Each row below holds a small network's activations on one record, seen along a few directions.
Here are examples, each followed by its value of one field, Fuga.
The largest differences between rows may come from other fields.
(in the rows, 500 means zero)
Strong random noise was added to every row along 11 fixed directions; ignore it. To show where, here is one row again and again, with new noise each time:
[473 649 391 423 536 288 358 440 396 630 529 577 438 552 529 496 486 348
 498 410 564 543 533 518]
[568 787 643 435 423 729 466 454 583 559 617 515 696 512 366 528 429 454
 442 344 449 441 481 497]
[466 741 631 338 400 655 327 582 359 561 427 502 619 529 505 543 569 511
 481 270 431 352 674 428]
[476 551 479 505 421 639 616 535 535 489 543 476 294 399 415 561 289 602
 539 319 557 393 379 558]
[344 483 445 396 453 485 403 440 524 422 487 429 452 487 332 503 500 571
 523 499 401 556 664 589]
[521 593 348 557 519 383 373 186 502 422 766 587 612 571 435 449 541 580
 367 705 556 740 744 592]
[761 609 631 571 715 429 433 417 722 388 600 435 431 233 622 393 562 646
 367 680 302 774 514 521]
[543 433 409 420 506 264 522 380 444 604 537 602 532 473 513 532 498 154
 644 487 489 548 244 520]
[431 286 380 457 428 418 428 477 426 328 416 502 321 348 406 539 509 600
 628 503 428 511 466 561]
[509 625 469 386 251 666 548 419 448 455 614 514 475 413 438 561 548 538
 658 359 529 473 504 531]
[526 580 489 477 510 455 840 342 508 691 784 454 424 515 652 456 371 261
 528 542 519 575 513 521]
[434 606 622 297 548 446 541 450 555 651 477 411 681 541 610 535 627 303
 538 481 379 560 561 517]
[178 478 418 347 387 520 432 545 347 569 434 431 407 644 314 544 394 469
 534 369 446 343 748 529]

[466 397 422 494 366 505 434 454 319 348 519 578 583 564 375 411 489 500
 519 451 552 469 666 513] : z5
[560 474 358 591 490 460 584 442 630 460 588 527 349 415 386 539 366 565
 551 472 655 543 234 608] : z5
[546 700 685 455 361 757 462 708 485 607 362 509 636 578 568 561 584 532
 515 301 559 293 480 378] : z10
[671 578 472 548 447 504 497 495 531 565 599 563 380 379 471 512 482 433
 599 481 456 467 307 419] : z1
[536 320 482 679 567 491 521 474 623 386 538 529 476 521 392 449 372 592
 386 654 504 569 452 538] : z24
[458 495 463 424 524 361 600 372 479 498 575 491 517 545 586 395 474 367
 509 494 549 638 650 579] : z14
[436 570 425 462 496 438 254 515 467 395 471 502 386 473 359 428 493 590
 451 491 419 561 720 545] : z11
[314 522 529 442 600 499 633 530 500 748 552 402 537 722 481 528 347 313
 418 493 444 365 608 478] : z19
[496 486 354 643 586 414 569 469 613 566 575 549 336 540 450 587 336 576
 441 516 715 504 260 584] : z4
[655 495 519 616 579 417 511 470 362 675 595 657 553 555 781 592 575 407
 474 653 543 417 396 330] : z13
[473 682 450 530 435 592 340 412 694 453 515 538 698 595 410 605 667 755
 448 536 658 582 492 600] : z22
[558 392 418 616 520 429 470 363 271 332 577 624 488 459 541 410 388 550
 404 518 562 547 638 517] : z9
[598 471 468 496 305 571 646 392 546 460 633 558 595 462 461 515 561 389
 662 501 555 564 370 536] : z15
[568 299 406 774 602 506 542 222 459 388 800 651 636 602 310 432 228 488
 288 781 477 540 564 508] : z13
[581 516 513 495 508 450 616 473 557 435 592 498 336 367 412 337 277 341
 532 375 450 583 425 564] : z14
[528 593 472 521 610 390 143 550 648 549 437 521 487 501 327 551 586 524
 442 595 416 565 427 480] : z8
[601 524 623 429 437 579 466 543 275 377 493 520 583 405 636 406 577 487
 527 354 421 471 681 425] : z26
[604 329 630 632 597 546 616 482 404 377 422 558 745 497 868 541 647 700
 401 562 641 492 520 473] : z7
[450 671 451 471 634 384 465 424 528 435 470 469 486 520 548 400 453 610
 380 367 697 678 656 668] : z21
[654 694 507 671 784 372 161 560 492 523 502 571 419 483 544 389 423 655
 146 599 446 531 662 418] : z20
[493 584 330 560 415 504 687 310 563 608 828 554 450 591 424 511 343 357
 541 595 614 568 434 557] : z11
[549 621 591 411 458 595 622 413 482 470 608 488 562 414 426 404 324 318
 499 266 439 510 487 548] : z14
[644 574 626 552 494 719 591 480 533 516 657 493 573 462 439 454 415 439
 440 561 320 450 474 407] : z17
[209 395 665 417 693 599 741 621 662 509 295 211 549 579 722 577 496 777
 378 544 453 473 749 610] : z20
[440 713 652 354 532 602 713 580 596 660 470 326 450 479 759 561 615 515
 553 402 549 525 553 526] : z2
[524 496 507 490 611 388 495 523 358 450 419 506 433 444 839 457 582 652
 434 477 570 549 652 507] : z29
[426 552 263 519 424 349 408 414 414 552 618 536 306 588 484 498 613 536
 581 656 593 575 644 496] : z21
[495 486 721 449 544 658 584 525 529 497 412 440 764 505 494 501 437 480
 431 382 405 401 525 493] : z1
[565 488 518 526 469 606 681 317 308 313 622 575 677 479 587 388 395 477
 436 347 676 560 610 574] : z2
[483 333 524 465 455 500 641 581 494 564 441 471 449 513 552 553 552 393
 634 537 468 403 364 455] : z4
[653 366 402 555 476 417 587 376 596 283 513 562 449 315 689 584 652 748
 596 603 680 688 275 606] : z28
[535 477 595 591 653 455 458 529 519 508 508 454 526 524 503 400 465 490
 347 605 395 558 626 458] : z7
[799 467 598 675 734 372 381 521 549 415 508 599 491 355 511 343 379 409
 357 519 407 581 271 460] : z4
[357 309 228 438 391 346 555 413 405 589 488 565 397 565 538 699 596 428
 716 598 601 427 314 524] : z29
[333 431 476 437 401 570 781 541 495 557 580 356 343 515 480 468 387 422
 635 471 467 453 600 524] : z30
[516 811 485 426 411 521 515 436 493 825 720 469 536 650 678 562 786 386
 550 700 504 514 654 341] : z21
[513 562 488 638 622 418 233 540 307 472 505 615 461 569 289 327 191 492
 238 375 463 412 705 452] : z1
[356 652 482 409 562 414 340 439 663 518 516 411 634 645 265 387 493 450
 411 530 466 671 706 608] : z18
[463 565 462 459 502 450 764 460 468 518 510 453 457 529 792 467 519 549
 540 365 753 606 572 605] : z22
[511 469 397 516 368 529 478 474 346 540 595 540 379 507 502 542 570 493
 579 614 468 424 530 410] : z17
[676 509 583 531 573 484 508 487 708 425 500 437 495 346 478 444 556 512
 491 577 379 652 360 513] : z12
[556 512 451 455 448 519 742 380 577 356 552 456 482 345 587 486 497 592
 612 369 697 652 389 682] : z18
[577 764 544 541 364 702 651 520 692 610 739 390 228 377 352 444 388 531
 574 489 426 522 494 472] : z25
[224 475 470 487 474 594 578 612 570 689 487 344 338 672 355 572 394 491
 499 594 378 358 632 472] : z6
[470 418 634 497 595 520 619 645 327 504 378 401 269 405 767 452 465 622
 451 430 429 406 685 420] : z16
[456 584 462 571 536 604 605 492 783 498 566 419 352 478 482 616 403 821
 431 537 643 547 386 630] : z28
[556 466 333 562 428 482 528 318 701 400 627 574 498 428 439 609 579 656
 598 657 627 641 246 632] : z29
[475 382 468 520 367 558 708 522 683 468 475 462 431 461 353 542 409 437
 672 460 581 514 191 580] : z10
[468 322 428 599 537 451 419 450 451 407 495 632 660 606 405 542 423 536
 412 563 599 453 466 528] : z26
[485 401 362 391 374 326 630 322 290 307 503 576 433 428 730 412 677 519
 683 397 740 707 652 628] : z16
[376 514 489 465 765 231 500 409 437 512 451 501 598 651 582 340 391 320
 316 451 593 671 734 638] : z2
[566 613 436 642 702 352 317 490 465 500 541 587 422 526 581 434 363 621
 257 540 607 577 596 508] : z11
[418 541 409 378 406 454 628 336 510 441 652 422 500 502 334 358 429 343
 583 401 520 665 637 650] : z5
[613 332 544 397 342 480 287 485 324 282 446 593 650 362 277 407 631 284
 684 459 212 483 428 425] : z19
[270 626 579 347 691 372 457 481 749 648 350 362 697 709 598 540 625 487
 398 560 538 650 692 619] : z9
[661 727 452 602 339 571 367 512 431 486 707 584 341 490 311 323 418 469
 503 429 560 543 579 418] : z7
[574 323 595 565 420 666 711 486 470 334 553 456 520 388 496 397 388 531
 501 478 442 497 561 518] : z15
[617 602 507 547 483 488 284 614 277 584 549 598 382 485 494 452 491 378
 477 451 383 376 574 305] : z8
[544 462 470 550 640 409 452 449 400 411 462 549 562 466 662 492 516 605
 381 527 525 539 575 516] : z20
[428 241 470 502 486 450 347 512 425 259 271 546 635 478 406 503 594 642
 490 515 481 500 528 564] : z22
[553 289 471 567 403 528 659 353 411 425 695 462 519 483 533 413 588 467
 532 775 359 577 662 428] : z12
[407 509 291 474 547 279 573 431 511 606 621 488 240 517 456 452 361 352
 537 470 623 591 505 603] : z26
[317 397 549 485 579 513 399 491 609 422 361 407 636 582 277 489 451 578
 398 556 381 510 671 551] : z25
[435 296 428 455 341 545 484 538 258 310 308 591 549 444 526 560 527 596
 588 259 646 381 498 544] : z15
[394 476 550 501 597 452 595 758 376 636 314 408 194 515 678 415 317 452
 485 315 523 353 558 446] : z6
[713 546 678 521 509 565 341 654 338 443 479 540 471 363 540 380 521 456
 471 436 258 393 539 309] : z19
[652 538 665 457 508 599 343 461 571 347 471 541 773 404 449 460 614 525
 460 495 325 561 450 497] : z28
[464 654 401 432 366 522 529 380 500 442 614 518 541 540 469 464 563 537
 576 446 705 659 643 594] : z27
[505 688 555 417 438 635 697 404 632 408 662 350 325 340 497 407 454 616
 534 397 493 675 686 610] : z13
[536 670 295 544 329 464 413 421 541 544 687 532 262 480 421 480 628 575
 571 615 579 627 587 493] : z10
[480 562 446 502 549 372 744 383 716 745 694 386 369 516 595 498 543 338
 589 722 494 664 456 505] : z25
[388 444 528 448 696 354 382 389 642 580 398 466 844 708 579 588 704 466
 374 694 466 644 591 551] : z24
[528 589 658 393 560 535 636 571 700 525 394 438 591 463 507 513 452 375
 551 297 562 537 221 585] : z3
[655 311 456 669 310 653 528 481 196 438 586 749 632 501 551 622 524 478
 571 582 576 237 348 326] : z27
[585 635 664 521 500 696 552 662 703 563 544 384 360 376 370 447 356 478
 479 495 259 426 438 436] : z23
[705 652 594 530 479 550 593 493 646 500 611 427 413 358 742 455 737 635
 539 699 461 713 552 434] : z6
[517 422 463 419 347 499 507 550 401 519 440 546 425 433 471 531 567 344
 669 384 473 431 355 460] : z24
[505 436 570 462 592 498 513 409 420 277 398 522 753 422 584 443 506 540
 424 359 575 604 574 610] : z27
[630 552 522 586 604 539 608 362 465 365 649 553 557 462 516 368 305 496
 355 397 591 591 521 582] : z3
[514 727 470 520 533 433 606 499 559 626 645 410 307 499 726 473 558 595
 468 563 624 612 684 496] : z30
[656 456 597 723 616 600 413 549 518 614 503 622 741 623 623 676 572 634
 308 736 474 321 347 321] : z12
[499 671 556 445 487 582 629 607 504 684 524 473 400 550 626 520 446 422
 545 332 614 396 408 469] : z3
[480 674 558 293 440 397 466 523 609 590 447 439 434 483 386 394 552 214
 679 333 447 630 436 530] : z16
[691 509 363 545 284 512 635 313 426 343 781 591 395 317 463 370 466 426
 660 519 561 671 439 535] : z23
[533 444 498 663 612 526 643 597 610 393 456 443 291 403 619 513 352 834
 395 500 673 499 433 561] : z18
[429 534 428 537 448 551 523 634 537 641 445 546 379 570 514 688 438 585
 563 382 743 346 268 494] : z8
[615 543 356 507 429 391 258 419 443 408 544 618 422 407 351 461 578 447
 570 528 478 590 389 491] : z17
[338 730 498 378 580 423 417 446 550 581 530 436 612 682 338 333 343 315
 358 366 496 608 813 622] : z23
[762 544 573 593 335 692 537 482 529 462 636 629 675 406 552 577 650 530
 591 602 516 436 289 374] : z30
[689 590 589 506 460 558 505 468 494 513 588 562 517 358 537 463 533 364
 531 499 382 500 398 410] : z9

Which value of Fuga does each new row have?
[495 597 527 466 459 511 488 540 275 568 589 466 391 561 548 365 473 413
 455 436 452 455 791 409] : z4
[548 412 519 453 437 601 518 499 666 333 417 448 476 340 546 617 678 773
 603 566 476 548 388 576] : z28
[570 315 629 451 485 555 649 463 561 367 410 452 694 398 661 530 744 541
 618 648 417 557 433 506] : z21
[751 658 594 447 393 624 214 670 427 371 342 585 405 179 526 576 645 636
 613 292 394 398 268 403] : z11
[592 460 515 576 345 675 472 496 526 347 519 536 534 450 473 506 623 693
 543 611 508 509 522 461] : z6
[562 542 461 516 483 439 591 481 333 574 524 597 481 510 655 458 461 339
 501 388 631 472 462 470] : z6
[506 614 527 351 375 579 582 486 510 592 546 449 493 451 480 530 536 345
 643 410 424 461 412 496] : z29
[453 534 728 469 583 563 710 549 546 676 572 346 657 644 536 334 402 237
 390 578 295 505 688 418] : z22
[228 294 299 516 558 336 497 533 645 506 362 504 389 611 229 581 305 443
 559 495 636 482 305 664] : z27
[437 355 524 342 240 651 675 334 585 391 553 441 646 444 457 610 815 510
 775 649 395 574 504 550] : z16
[535 511 594 465 517 591 449 509 366 248 382 575 702 461 462 409 363 587
 409 143 610 466 538 598] : z19
[551 529 603 454 475 569 565 659 441 543 424 452 396 416 720 552 590 612
 558 415 521 398 466 416] : z19
[728 549 459 489 361 438 477 568 128 481 528 669 337 371 768 418 587 376
 647 296 638 442 510 367] : z8
[444 357 431 558 384 568 347 483 436 469 598 511 449 565 263 515 493 554
 491 747 295 404 614 404] : z28
[454 622 467 531 526 474 680 362 692 548 543 549 699 639 522 552 409 515
 467 394 864 619 368 664] : z25
[462 489 586 418 531 582 407 511 557 433 365 531 745 529 335 580 488 439
 495 351 454 429 322 558] : z3
[458 496 630 446 499 651 647 407 564 452 528 473 832 569 541 552 523 528
 455 431 544 478 507 589] : z19
[489 469 544 501 654 404 483 365 493 558 579 579 840 641 333 445 298 166
 352 464 458 519 438 554] : z26
[488 463 583 426 513 487 659 464 420 597 589 427 481 469 623 460 479 308
 524 539 324 477 593 428] : z14
[680 322 520 688 448 623 660 593 486 316 518 505 231 267 512 442 370 676
 527 528 450 429 356 465] : z22
[513 383 447 439 532 296 431 599 249 492 312 582 412 411 626 501 526 305
 614 355 527 435 390 444] : z27
[489 256 622 563 740 427 531 467 359 397 340 570 811 571 562 456 325 391
 288 464 474 443 455 541] : z17
[412 301 603 384 482 529 554 489 372 301 379 424 605 446 442 338 467 402
 482 361 342 549 722 561] : z24
[405 548 435 469 353 566 527 445 439 525 627 516 549 617 426 482 546 442
 554 564 546 502 692 486] : z27
[617 541 379 436 333 418 512 394 518 480 594 594 483 412 321 459 518 225
 726 374 508 595 212 551] : z12
[524 538 371 574 398 495 588 325 671 338 658 553 509 508 226 355 327 459
 515 438 672 720 435 695] : z10
[330 351 602 432 540 524 454 509 748 379 378 315 657 529 319 463 568 587
 472 635 310 662 650 603] : z15
[502 592 481 564 500 610 284 597 577 495 431 495 339 442 444 633 540 776
 464 548 441 399 491 436] : z9
[544 634 412 546 422 536 479 518 444 550 606 551 321 518 543 497 465 594
 485 505 595 444 560 460] : z29
[509 266 473 484 565 386 500 486 511 344 354 571 426 339 311 445 348 381
 564 370 439 529 240 590] : z16
